A small network was shown many inputs. Here are its activations along a few directions, one row for each input.
Each table varies a few parts of the input and shows all the possible inputs, shuffled.
A made-up example of a description, with smaller parts first: ring(5) and (point or line(11) or (values(3) and line(6))).
Shared parts are said once, and a part with two or three values counts as separate values.
In the rows, 128 means zero.

Other details of the inputs vary at random and push rows far along two fixed directions, the same in every table; ignore that.

Rows:
x1: [ 79  98 118  94 112 138 163 156 145 129  98 121  89 165]
x2: [ 93 102 117  88 109 131 154 150 142 121 102 109 100 167]
x3: [ 94 102 125  89 106 134 152 151 137 119 101 108  96 169]
x4: [154 156 155 174 154 136 108 128 133 157 127 113 131 101]
x5: [ 90 107 108  87 111 127 150 142 144 119 115 116 115 162]
x6: [ 85  98 122  98 110 140 160 156 139 130 101 118  92 160]
x7: [171 123 152 162 147 125 132 125 150 115 141 109 125  97]
x8: [158 160 153 170 155 129 110 125 135 155 126 118 128  98]
x9: [172 124 154 158 148 120 134 127 151 113 137 112 121  99]
x10: [161 122 153 166 150 126 138 128 150 120 142 127 122  92]
x11: [ 91 102 114  93 110 135 153 147 144 122 107 108 105 165]
x12: [160 137 111 188 180 127 112  93 109 137 116 137  85 103]
x13: [117 160  90  93 100 120  74  91  67 129 177 178 223 133]
x14: [ 91 105 110  89 113 128 153 146 146 119 108 114 107 164]
x15: [174 124 156 158 146 121 131 124 145 112 140 113 124  97]
x16: [114 169  84 100  94 111  76  93  67 132 174 179 215 140]
x17: [165 125 149 162 149 127 134 125 155 116 142 107 126  98]
x18: [169 122 161 162 143 131 137 132 137 116 141 127 114  95]
x19: [114 172  80  96  90 106  68  85  65 127 180 184 231 135]
x20: [172 124 161 161 145 126 135 129 138 114 144 131 118  92]
x21: [ 83  98 125  91 109 139 163 159 137 128  96 118  85 164]
x22: [168 125 148 162 150 123 134 124 155 115 143 111 127  96]
x23: [ 89 106 108  88 111 129 150 143 144 120 113 115 113 163]
x24: [155 160 153 175 155 134 109 123 140 151 112 114 132  98]
x25: [161 154 156 163 158 135 110 121 137 152 122 119 134  96]
x26: [170 123 161 162 144 128 135 130 138 115 142 129 116  93]
x27: [176 123 161 160 142 127 129 125 141 111 142 111 123  99]
x28: [ 92 104 111  91 113 130 153 147 145 120 107 113 106 164]
x29: [164 124 152 166 151 123 137 125 149 119 145 129 125  90]
x30: [174 123 158 161 145 126 131 124 143 113 141 109 125  97]
x31: [118 162  88  90  98 117  73  89  65 127 178 183 224 132]
x32: [157 158 153 166 157 134 114 123 137 149 115 120 130  98]
x33: [ 81  97 120  94 110 139 163 158 141 130  97 119  88 164]
x34: [ 95 103 119  91 110 132 153 149 141 121 104 108 101 166]
x35: [113 170  83  99  92 109  70  88  67 129 177 180 226 135]
x36: [ 94 103 124  87 107 130 153 151 138 118 101 111  97 169]
x37: [166 122 156 161 147 125 138 130 144 119 139 128 117  93]
x38: [ 91 103 113  92 112 132 154 147 145 121 107 111 105 165]
x39: [165 121 153 163 148 125 137 129 145 120 140 128 119  92]
x40: [ 83 100 118  94 113 135 161 154 143 127 102 125  94 162]
x41: [166 122 154 163 149 123 137 128 146 119 141 129 121  91]
x42: [ 91 103 113  88 111 129 153 149 144 121 104 111 103 165]
x43: [118 171  81  89  90 106  67  82  64 125 182 187 233 130]
x44: [155 157 153 171 155 134 110 128 134 156 125 115 128 101]
x45: [157 159 153 171 155 131 109 126 134 155 127 117 129  99]
x46: [153 158 153 175 153 136 107 122 137 151 116 114 137  99]
x47: [171 125 151 159 150 119 133 125 153 113 139 114 124  96]
x48: [ 84  98 120  99 111 141 160 154 141 129 104 120  94 162]
x49: [160 152 157 166 159 138 111 124 138 154 120 116 131  97]
x50: [ 94 101 121  93 109 136 154 150 142 123 102 103  98 167]
x51: [ 85  97 127  95 108 143 163 159 136 129  98 114  86 163]
x52: [119 160  89  81  97 114  75  88  70 131 179 182 220 133]
x53: [169 122 162 163 141 133 136 131 136 117 143 125 116  94]
x54: [117 169  82  91  92 109  67  83  65 126 180 185 231 131]
x55: [ 91 102 115  90 110 132 154 150 143 122 103 109 102 166]
x56: [112 170  83  98  93 109  77  93  67 132 172 179 213 141]
x57: [152 162 150 181 152 132 106 122 135 151 118 115 138 102]
x58: [111 167  85 101  95 113  77  95  67 133 172 177 213 142]
x59: [ 81 100 119  98 111 141 160 153 142 130 105 119  97 161]
x60: [158 151 157 165 157 140 109 123 136 154 124 115 136  98]
x61: [161 138 110 188 181 122 112  91 111 137 117 140  82 100]
x62: [ 90 126  60 108 130 123 112  95  78 133 114 162 104 163]
x63: [153 166 149 177 152 127 110 122 139 151 115 117 132 101]
x64: [ 84  98 125  92 108 140 162 157 135 127  99 119  88 163]
x65: [ 89 126  56 103 128 119 111  92  77 132 117 166 105 162]
x66: [174 124 157 159 145 122 130 124 143 112 141 112 125  97]
x67: [ 87  98 125  97 109 142 162 157 138 130 100 116  89 162]
x68: [157 157 154 168 158 136 113 123 137 149 115 118 131  98]
x69: [113 167  86 104  95 115  73  94  65 133 176 176 218 141]
x70: [ 96 103 124  89 107 132 152 150 137 118 102 111  97 167]
x71: [165 122 153 167 148 127 136 127 145 119 145 129 123  91]
x72: [ 82  98 124  88 109 137 163 158 138 127  96 120  86 165]
x73: [ 80 100 117  95 111 138 160 153 142 129 105 122  98 162]
x74: [169 123 155 163 146 126 136 128 141 118 143 129 121  91]
x75: [ 96 104 121  88 110 128 151 147 138 118 105 112 104 163]
x76: [167 121 156 163 145 129 137 130 142 119 141 126 118  93]
Description of these inputs: line(4) and (point or ring(6) or (values(2) and line(6))).
Q: The inputs of x71 and x48 match in every part but the line(4) part. If x76 is changed in the same way as x71 into x48, which row does it become?
A: x67
Q: The inputs of x55 and x7 match in every part but the line(4) part. If x22 is changed in the same way as x55 into x7, which row does it become?
A: x17
Q: Change only the line(6) part in x40. List by row number the other rows that result.
A: x20, x29, x37, x41, x72
Q: Change only the line(6) part in x47. List by row number the other rows that result.
A: x5, x9, x14, x36, x75
Q: Change only the line(4) part in x25. List by row number the other rows that result.
A: x49, x52, x60
Q: Change only the line(4) part in x64. List by row number the other rows that result.
A: x21, x51, x72

Rows:
x77: [ 92  80  79  47  74 108 149 124 104  76 181 177 163 158]
x78: [170 149 171 183 158 129 124 132 156 134 120 105 124  87]
x79: [ 75 129  84  71  79 124 112 124  65 130 154 184 166 168]
x80: [ 79 114 131 100 125 144 152 163 159 151  68  91  83 173]
x81: [ 80 131  82  64  87 128 114 116  72 128 151 184 166 164]
x82: [180 159 114 147 123  99  75  68  71 105 205 190 211  81]
x83: [168 146 177 182 162 144 129 137 157 146 124 114 122  82]
x84: [175 134 154 185 170 127 120 116 141 132 126 121 108  89]
x85: [176 144 160 176 164 126 121 126 157 136 123  97 124  90]
x86: [171 136 157 183 162 135 126 128 139 142 124 122  99  83]
x87: [175 135 135 186 166 125 126 108 144 122 124 112 109  96]
x88: [100  68 149  81 101 142 188 176 168 100 101  88  75 166]
x89: [ 80 106 113 106 132 141 157 147 140 144  71 102  68 170]
x90: [ 87 137  68  57  82 111 103 110  93 114 149 147 187 179]
x91: [ 64 115 143 111 112 155 165 180 152 160  66 100  79 173]
x92: [ 79 108 106 107 131 138 149 145 142 137  79 101  67 172]
x93: [174 164 121 139 114 108  74  83  86 117 207 175 229  79]
x94: [177 148 159 178 163 121 119 121 157 130 130  95 124  96]
Q: What is each input in this table made of?
A: values(2) and (point or line(8))
Q: The inputs of x81 and x83 match in every part but the values(2) part. If x77 is changed in the same way as x81 into x83, which row does it become?
A: x88
Q: A walk changes only the line(8) part. It starts at x79 and steps to x81. List the rest of the walk in order.
A: x86, x82, x84, x89, x92, x87

Rows:
x95: [189 133 142 158 141 118 114 107 110 106 175 157 158  80]
x96: [171 126 208 201 180 154 165 170 192 147  77  73  50  92]
x97: [110 112 157 139 149 149 176 178 195 149  55  60  44 149]
x98: [ 98 109 109 102 111 125 147 136 122 125 133 143 118 146]
x99: [ 86 127  80  68  82 118 110 114  96 112 161 164 195 161]
x100: [ 84 147  92  89 122 135 102 113 100 159 114 149 150 154]
x101: [186 142 160 167 150 116 112 115 137 120 156 116 152  86]
x102: [106 171  77 101  97 107  76  91  65 133 152 179 196 144]
x103: [ 95 128 149 164 159 162 157 167 161 178  41  70  32 160]
x104: [177 132 121 134 128 102  96  86  99  97 192 161 182  99]
x105: [173 142 158 173 146 119 117 123 140 128 162 136 154  77]
x106: [ 40 102 100  44  73 144 152 158 119 134  88 119 111 204]
x107: [175 130 130 164 146 114 114  99 123 100 172 147 160  82]
x108: [ 38  93  72  34  82 130 155 145 121 118  98 128 101 213]
x109: [193 125 164 183 155 127 127 117 140 114 144 119 118  73]
Q: What is each input in this table made of?
A: values(3) or (values(2) and ring(6))
Q: Which other rows belong to the same alternative as x106? List them by row number.
A: x95, x96, x97, x98, x99, x101, x104, x105, x107, x108, x109
